Each row below holds a small network's activations on one input, seen along a few directions.
In each table, some parts of the input vary, and every possible input appears once, in random order.
A made-up example of a description, with smaller parts first: ring(8) and (point or ring(9) or (values(3) and line(6))).
Shared parts are said once, and a part with two or three values counts as separate values.

Rows:
R1: [ 15  10  -5  11 -11  20 -21  -2   0  -9   9  14 -11  12   1  -8   5]
R2: [ 10  14  -1   7 -14   0  -6  -3   1 -10   0   6 -15   0  -3  -5   0]
R3: [-22 -46  14  32   1  -3  50  27   0  14  53  -9  28   6  14  27  16]
R4: [ 10  18  -2  12 -14  -3  -6  -4   2  -9   2   8 -14   3   0  -9   2]
R5: [-10   6   2 -17  18 -26  12  -5  -4   6 -27 -16   5 -21  -6   6 -14]
R6: [ 10  15  -4  11 -14   5 -10  -4   3  -7   3   9 -11   7   2 -11   4]
R7: [ 13  20 -10  17 -17  13 -13  -2   3  -9  14  15 -10  16   6 -14   7]
R8: [ -3  -3  -1 -16  19  -8  -3  -4  -2   6 -15  -7  11  -6  -1   2  -8]
R9: [-10  -2  -3 -19  15 -13   3  -3  -3   7 -19  -8  12 -11  -3   4  -8]
R10: [  3   2   5  -9  -4  -5  -1  -2  -2  -4  -9  -2 -10  -8  -8  -1  -3]
R11: [ -1  -4   1 -16   4   4  -6  -2   0   2  -6   0   1  -2  -6   1  -2]
R12: [ -1  -7  -1 -16  12   1  -7  -3   2   4 -10  -4   6  -3  -4   1  -4]
R13: [  3   7   4   0  -8  -1  -4  -2  -1  -6  -6   2 -14  -2  -7  -3  -2]
R14: [-11   3   0 -18  17 -19   8  -5  -3   9 -26 -14   8 -17  -4   4 -11]
R15: [  5  -4   2 -10   6   9 -12  -1   1   0  -4   3   1   3  -2   1   0]
R16: [ -8  -2   0 -18  10 -10   3  -4   1   7 -21 -10   4 -14  -7   3  -7]
R17: [ 16  14  -7  15 -10  17 -20  -4   1  -8  12  16 -10  16   4 -12   7]
R18: [ -8   1   2 -17  11 -17   7  -4   0   5 -22 -12   0 -18  -9   5 -10]
R19: [-22 -49  13  32   0   3  44  27   1  15  53  -9  30  10  16  25  19]
R20: [  3   4   3  -1  -9   6  -8  -2   1  -3  -5   3 -10   2  -5  -5   0]
R21: [-23 -53   9  32  -1  10  41  28  -1  12  60  -4  33  16  18  25  22]
R22: [-12   7  -1 -16  21 -26  13  -7  -3  10 -29 -17   7 -20   0   4 -15]
R23: [  9  -4   0  -3  -3  14 -15   1   0  -6   0   7  -3   6  -1  -3   4]
R24: [ -1   3   6 -15   5  -9   2  -5  -1   1 -13  -7  -6 -12  -9   3  -8]
R25: [ -8  -7  -3 -18   9  -4  -1  -1   0   6 -14  -5   7  -8  -6   3  -4]
R26: [  9  11  -7  11 -14  11 -15  -2   3  -8  10  14  -7  13   3 -11   6]
R27: [  9  11  -2   7 -15   8 -10  -2   2  -7   1   7 -12   4  -1  -7   2]
R28: [  9   7  -5   6 -15  14 -15   0   1  -9   8  12  -8  10   0  -8   4]
R29: [ -2   0   4 -16   4  -2  -2  -4   1   4 -12  -6  -2  -8  -6   2  -5]
R30: [ 13  24  -7  17 -16   7  -8  -4   3  -8   7  10 -14  10   6 -14   5]
R31: [ 13  27  -6  18 -16  -2  -3  -4   2 -11   6   8 -17   6   3 -12   2]
R32: [ -4   1  -2 -14  23 -15   3  -6  -2   7 -18 -10   9  -9   2   2 -11]
R33: [  9   2   0   6  -7  17 -18   1   1  -7   4  12  -7  12   0  -5   5]
R34: [  2  -1   3 -10  -5   3  -5  -2   0  -2  -8  -1  -6  -4  -6  -2  -1]
R35: [ 19  22 -10  21 -12  19 -19  -4   1 -10  16  17 -12  18   7 -15   8]
R36: [-12   2  -4 -17  20 -20   9  -5  -4   9 -22 -11  10 -14   0   4 -12]
R37: [-12  10   1 -15  23 -33  17  -7  -4   8 -30 -19   3 -24  -2   6 -18]
R38: [  2  -5   0 -10  -5   8  -9   0  -1  -3  -2   4  -3   2  -5  -3   2]
R39: [  3   0  -1  -1  -9  12 -12   0   0  -5   2   9  -6   8  -4  -5   2]
R40: [-15 -52  12  35   2  17  35  26   1  10  61  -2  31  21  20  22  22]
Q: Changing only one part turns R29 into R11. The same change can be made to R14. Which row results?
A: R9
Q: What do these inputs look like to the network?
A: line(4) and (point or line(9))
Q: Which other rows agree with R40 in the line(4) part? List them by row number.
A: R1, R8, R12, R15, R17, R23, R32, R33, R35
Q: Start at R17 and move only the line(4) part, one step at a time. The first step leads to R26. Which rows follow, in order?
A: R6, R4
Q: Which other rows agree with R13 in the line(4) part? List them by row number.
A: R2, R3, R4, R5, R10, R18, R24, R31, R37

Rows:
R41: [  4  20  -2 -22   3 -12 -12 -13  -1  -3 -32  -3 -13 -14 -12  -8 -12]
R42: [-11 -26   7  17  -3   3  23  15  -1   4  30  -3  13   6   6  14  10]
R43: [-10 -31   7   5   4  12  13  12  -1   7  23  -2  16   7   6  12  10]
R44: [  6  33  -9   0   2 -18  -2 -12   0  -3 -21  -3 -12 -10   0 -10 -11]
R45: [  4  30  -6  -4   0 -16  -3 -11  -1  -2 -24  -4 -12 -12  -3 -10 -10]
R46: [  6  18  -6 -30  11  -5 -25 -15  -1  -2 -40  -1  -8 -12 -11  -9 -14]
R47: [  2  22  -3 -17   1 -14  -9 -11  -2  -4 -30  -3 -13 -13 -10  -7 -13]
R48: [ -9 -30   3   3   7  14   6  11   0   8  22   0  21  12   6  10  10]
R49: [-10 -29   9  12  -1   6  19  14   0   6  27  -3  13   5   4  13  10]
R50: [ 12  -8  -2  33 -29  32  -9  11   4 -11  45  22  -5  29   9  -6  23]
R51: [-10 -30   5   5   5  13   9  12   0   8  23  -1  18   9   6  12   9]
R52: [ -8 -15   3  34  -1  -4  31  14   0   5  40  -2  15  11  17  10  11]
R53: [-10 -23   8  25  -4   0  27  15   1   5  32  -4  12   7  10  13  11]
R54: [ -9 -19   5  31  -3  -2  29  15   0   5  36  -3  15   9  14  11  12]
R55: [  6  20  -2 -27   6 -10 -15 -13   0  -3 -35  -4 -11 -15 -12  -7 -13]
R56: [ 29  40  -9  -1 -20  20 -44 -16   2 -19 -16  21 -33  11  -8 -26  -2]
R57: [  4  26  -2 -10  -1 -16  -5 -11   1  -3 -28  -4 -15 -13  -6  -9 -11]
R58: [ -9 -30   8   9   1   8  17  13   1   7  26  -3  15   6   4  14  10]
R59: [  6  17  -4 -30   9  -6 -21 -14  -2  -3 -38  -2 -10 -13 -11  -8 -14]
R60: [  7  18  -8 -32  14  -4 -28 -15  -1  -2 -40   1  -7 -10 -11 -10 -14]
Q: Changing only one part turns R45 into R54. The same change can be made to R55. Which row results?
A: R58
Q: What do these inputs look like to the network?
A: values(2) and (point or line(9))
Q: Change only the values(2) part in R48. List by row number the other rows that result.
A: R60

Rows:
R61: [ 22  28  -1 -13   7  14 -47 -22  -3  -6 -36   8 -22   0  -7 -22  -9]
R62: [ -5 -31   9  17  -6   9  23  17  -3   0  29  -3   2  -4   4  18  11]
R63: [-13  -2   5  -7  19 -27  30  -5   4  17  -5 -21  11 -15   7   5 -11]
R64: [ 20  59  -4  -5 -26 -13 -15 -18   7 -19 -26   9 -48  -6 -16 -22 -10]
R65: [  8  -5   3 -40  26  -4 -19 -10 -10  -1 -23  -2   3  -9 -14   5 -12]
R66: [ 29  40  -3 -27 -32  21 -50 -22  -1 -20 -26  21 -44   0 -22 -29  -9]
R67: [ -8 -18   2 -30  20   5  -1  -7   3  14  -8  -8  10  -1  -2   2  -2]
R68: [ 15  44  -2   9  10 -18 -13 -18   3  -3 -37  -2 -25  -8   1 -16 -15]
R69: [  0 -33  11  13  -7  17  12  17   7   2  26  -4   8   2   2  20  10]
R70: [  5 -22  -2  22  -5  37  -3  11   5   3  44  13  13  30   8  -4  24]
R71: [ -1  -5   3  52 -10   4  27  13  -2  -2  61   9  13  26  28   8  17]
R72: [ 27  49  -7 -20 -36   5 -42 -17   7 -20 -30  17 -42  -7 -20 -25  -6]
R73: [  2 -20  -6  39 -16  18   1  17   7  -5  54  18  18  34  19   6  19]
R74: [-27 -15   0  -1   3 -14  20   7  -5  10   0  -9  10 -13  -8  12  -2]
R75: [-20 -16   3  -6   3  -5  11   6   4  15  -5  -6  15 -10  -9  16   0]
R76: [  5  24 -16 -33  18  12 -33 -17  -7   1 -37   1   2  -1   2 -14 -13]
R77: [ 0 -3  0 42 -9  4 31  9  1  7 47 -4 12 13 20  2 19]
R78: [ -3 -19  18  26  -2   2  38  14  -1   5  34 -15   3  -6  10  21   7]
R79: [  4 -25  -1  33  -5  37  -8  16   2  -7  58  26  15  44  16   3  19]
R80: [-16 -13  -4 -17  14 -21  16  -4   1  10  -8 -14  10 -14   1   2  -5]
R81: [  0 -38  14   6   2  35   2  14   3   0  31   1   4  11  -1  16  11]
R82: [-19 -22   5 -13  10  11   1   4  -3  15  -1  -3  10   1 -11  13   1]
R83: [  5   2   1 -33  20 -19 -10  -6  -1  -3 -28  -5   8 -18 -12   6 -11]
R84: [-16 -18  22  15  -9 -13  36  14  -4   4  11 -15   6  -4   6  12   4]
R85: [ 15  32 -10   1   4  -9 -27 -20  -2 -12 -39   4 -24  -8  -6 -19 -11]
R86: [  4  30 -19 -26  13  -3 -24 -12   1   2 -42  -1   6 -10   3 -11 -12]
R87: [ -9 -13   0 -23  13 -11   8  -4  10  14 -12 -11  15 -12   0   5  -2]
R88: [ -2 -18  -6  44 -13  10  13  17  -5  -7  56  21  13  28  22   4  19]
R89: [  0  11   5 -17  27 -36  13  -5  -6   1 -22 -13   3 -19  -7   8 -21]
R90: [ -1   0  -4 -26  21 -28  -2  -6 -10  -6 -24  -7   3 -19 -12   4 -16]
R91: [-24  -4   9   9   8 -20  34   4  -3  16   2 -17  11 -14  -2  16  -6]
R92: [-18 -30  13   5 -13  -7  22  16  -6  -3   8  -5   5  -3   0   8   7]
R93: [ -3  28 -24 -18  13 -13 -14 -13  -6  -3 -39  -3   1 -10   2 -13 -17]
R94: [  3 -17  -6  28 -15  18   5  14   9   5  39   5  16  20  12   0  23]
R95: [-10 -37  17  -6  -7  18   3  14  -2   1   7   0   5  11  -3   8   9]
R96: [ 21  34  -4  -7   2   0 -37 -18   5  -6 -41   6 -19  -8  -6 -18  -8]
R97: [ 21  48 -12 -13 -34  -3 -30 -20   1 -26 -28  15 -46  -7 -22 -26  -8]
R98: [  0 -16  -8  33 -13  10  17  14  -2   3  42   8  11  14  14  -2  23]
R99: [-11 -30  15   0 -14   2  12  16   3   0   4  -4  10   1  -1  11   9]
R100: [ -2  39 -17 -10  19 -21   2 -12  -2   5 -37  -9   0 -10   8 -10 -22]
Q: What do these inputs look like to the network?
A: line(4) and line(10)
Q: Changing only the line(4) part turns R86 into R76. The same change can be made to R83. Which row results?
A: R65
Q: Start at R71 and move only the line(4) part, one step at a time. The first step leads to R88. Which rows follow, in order?
A: R73, R79
